Each row has a name. After each piece below comes the name of the row it's from, unless a question asks for something else. Each question is about the rows just above it.

K282: [137 169 204 129]
K743: [118  99 127 158]
K423: [137  97 153 150]
K64: [110 112  79 109]
K489: [113 136  72 123]
K177: [153 160 126  84]
Shared by K177 and K423:
[153]
Times [159] occurs in K743:
0

K743: [180 126 121 118 120 103 128 144 107 126  91  97  93 104]
K336: [ 96 106 143 100 100 117  84 124 109 128 142  63  47 130]
K351: [ 86 113 124 112  99  98 101 101 129 122 107 110 105 121]
K282: [ 85 106 157 113 128 133  78 118 146 160 109 119  64 136]
K425: [ 99 111 155 125 103 109  85  85 163 162  60 127  78 106]
K379: [ 86 107 145 108 119 112 140 108 138 155 121 136 179 144]
Give the next entry after [143 100 100 117].
[84]
Give the next entry after [119 112 140].
[108]

K425: [103 121 139 102 121 144  96  62 142 115 106 159]
K351: [ 96 118 112  62 118 121  96 115 144 142 118  95]
K489: [186 129  95  95 102 101 138  77 117 148 119 168]
What is the next entry after [121  96 115 144 142]?
[118]
Count of [97] in K351:
0
Give the next entry after [118 121  96 115 144 142].
[118]
Shared by K425 and K489:
[102]
Which row holds [142 144 115  96 121 118  62] read backwards?
K351

K336: [158 124 167 112 136 139  85 148 198 129 141  99 107  72 133 148 191 148
 153 104 101 124 156 128  88 103 148 137 137 145  89 148 112 136  89 142
 104  70 191  99 119 129 112]
K25: [104 161  90 153  88 138 128  60  63 104 106 117 144  59 114 155  51 125
 100 152 193 183  71 140 156  94  89  84 139 102 165  78  99 140 133 103
 137 201  49 154 152 124  83]
K177: [118 129 116 131 125 128 140 125 111 116 129 141  60 133 125 127 106 148
 153 121 139 133 128 129 130 126 116 130 125 126 129 116 144 134 133 124
 139 130 123 139 124 113 122]
Where do [158 124 167 112 136 139  85 148 198 129 141  99 107  72 133 148 191 148
 153 104 101 124 156 128  88 103 148 137 137 145  89 148 112 136  89 142
 104  70 191  99 119 129 112] appear?
K336
[104 161  90 153  88 138 128  60  63 104 106 117 144  59 114 155  51 125
 100 152 193 183  71 140 156  94  89  84 139 102 165  78  99 140 133 103
 137 201  49 154 152 124  83]
K25
The next entry after [ 70 191  99 119 129]:
[112]
Count of [112] in K336:
3

K336: [175 113  75 115 158 146  41 113 160 150 119 130 116 136 123 136 136 168
 124 140 141 146 168 115 127 136]
K64: [140 132 113 158  41 146 115  75 135 115 125  98 167 154 140 152 156 166
 128 154 106 149 120 115 128 149]
K632: [175 113  75 115 158 146  41 113 160 150 114 130 167 136 123 136 136 168
 124 140  86 146 168  85 127 153]
Which row holds [125 115 135] read backwards?
K64
Which row holds this, read backwards? [119 150 160 113]
K336
[140 132 113 158  41 146 115  75 135 115 125  98 167 154 140 152 156 166
 128 154 106 149 120 115 128 149]
K64
[175 113  75 115 158 146  41 113 160 150 119 130 116 136 123 136 136 168
 124 140 141 146 168 115 127 136] is in which row?
K336
Give the next entry after [136 136 168 124 140 141 146 168 115 127].
[136]

K425: [158 185 190 105 112]
K423: [184  95  73  73 100]
K632: [89 98 97 89 96]
K25: [122 183 129 152 111]
K177: [ 94 138 101 101 136]
K489: [132 185 114 149 100]
What is the next entry after [98 97]?
[89]
Times [184] occurs in K423:
1
How many times does K423 hold [99]?
0
Which value is in both K489 and K425?
[185]
Shared by K489 and K423:
[100]
Give the next entry after [132 185].
[114]
Times [94] occurs in K177:
1

K336: [126 128 117 133 139 118 126 123 120 119 131 105 130 142  76 116 114  75
 120 115  84 130 118]
K25: [129 131 114 126 128 123 138 126 139 133 128 125 136 163 126 128 121 139
 140 117 135 124 132]
K632: [126 123 121 119 131 105 122 142 123 124 120 141 130 130  91  99 142 111
 110 131 126 125 118]
K423: [128 129 117  90 126 123 113 140 132 135 135 160 129 183 135 143 124 112
 124 147 151 134 142]
K379: [123 119 130 118 130 131 131 126 129 127 116 129 118 103 133 135 145 207
 125 108 141 117 132]
K64: [122 126 101 135 127 135 127 148 126 129 118 126 118 182 100 137 136 115
 116 138 111 131 123]
K425: [141 117 146 178 128 117 142 124 121 138 126 144 127 156 156 128 120  47
 133 145 114 130 126]
What is the next entry after [128 121 139 140]?
[117]
Give the next entry after [140 117].
[135]
Give the next entry after [126 123 120 119 131 105].
[130]
Which row holds this, read backwards? [130 105]
K336
The next entry after [130 130]:
[91]

K64: [138 160  81 146 118 180 117 124 132]
K177: [122 125 184 132 138 111 122 121 113]
K351: [122 119 136 120 124 156 137 129 137]
K489: [ 94 139 125 137 154 193  44 112  95]
K425: [150 140 131 130 105 136 130 104 134]
K336: [141 137 125 130 124 143 128 138 148]
K632: [138 150 138 116 121 111 122 138 154]
K379: [ 86 113 145 147 136 166 179 125 115]
K25: [118 144 137 154 125 133 121 140 145]
Give the next entry after [121 111 122 138].
[154]
[128 143 124] is which row, read backwards?
K336
Times [138] occurs in K632:
3
What is the next entry after [137 154 125]?
[133]

K425: [128 140 102 123 103 126  66  88 132 141 151  99  91 115 116 207 126 148
 150 137 102 115 126 111 127 158 115  98 152 136]
K64: [129 138 103 124 102 116  66  87 130 140 154 102  93 115 117 202 121 148
 170 138 104 117 125 111 128 155 115  97 150 145]
K351: [128 140 102 123 103 117  66  88 132 141 151  99  91 115 116 207 126 148
 172 137 102 115 126 111 127 158 115  98 152 144]
K489: [127 144 122 126 135 124 101 111 134 151 128 111 110 132 123 163 135 126
 150 129 120 123 129 117 117 145 116 113 135 135]
K25: [136 123 121 130 134 141 129 137 140 137 127 128 130 121 126 118 121 125
 124 127 128 138 120 124 115 126 121 134 129 134]
K423: [129 142 118 127 133 127  98 112 137 151 128 107 110 128 120 166 134 128
 150 133 117 126 127 116 117 147 115 114 140 136]
The row with [128 140 102 123 103 126  66  88 132 141 151  99  91 115 116 207 126 148
 150 137 102 115 126 111 127 158 115  98 152 136] is
K425
[128 140 102 123 103 117  66  88 132 141 151  99  91 115 116 207 126 148
 172 137 102 115 126 111 127 158 115  98 152 144]
K351

K282: [ 53 195 111 117 105 190 194 104  54 127  94  93 121  66 138 188 111  79
 146 160 184 178  75 168]
K743: [ 53 195 111 117 105 190 194 104  54  59  90  93 121  66 138 188 111  79
 146 160 184 178  75 168]
K632: [192  51 206 137 167 115  85 128 141 204  94 151 177 120 202 144 138 131
 172  64 151 107 195  50]
K177: [158 163 111 195  54 187  94 197  66 128  95 138 151 177 172 202  64 131
 120 151 144  50 129  95]
K64: [158 162 189 185 115  49  63 165 105 196 199  97 200  58  82 132  81 101
 195 199 146 126 158 144]
K25: [171 144 203 127 193 195 182 199 122  73 172  86 158 137 141 151 202 203
 129 179  95 173 141  91]
K336: [127  59 109  60 181 195  90 190 137 146 140  96 198 116 107  57 133  94
 171 206 167  53 193 117]
[127  59 109  60 181 195  90 190 137 146 140  96 198 116 107  57 133  94
 171 206 167  53 193 117]
K336
What is the next entry after [138 151 177 172 202  64 131 120 151 144]?
[50]

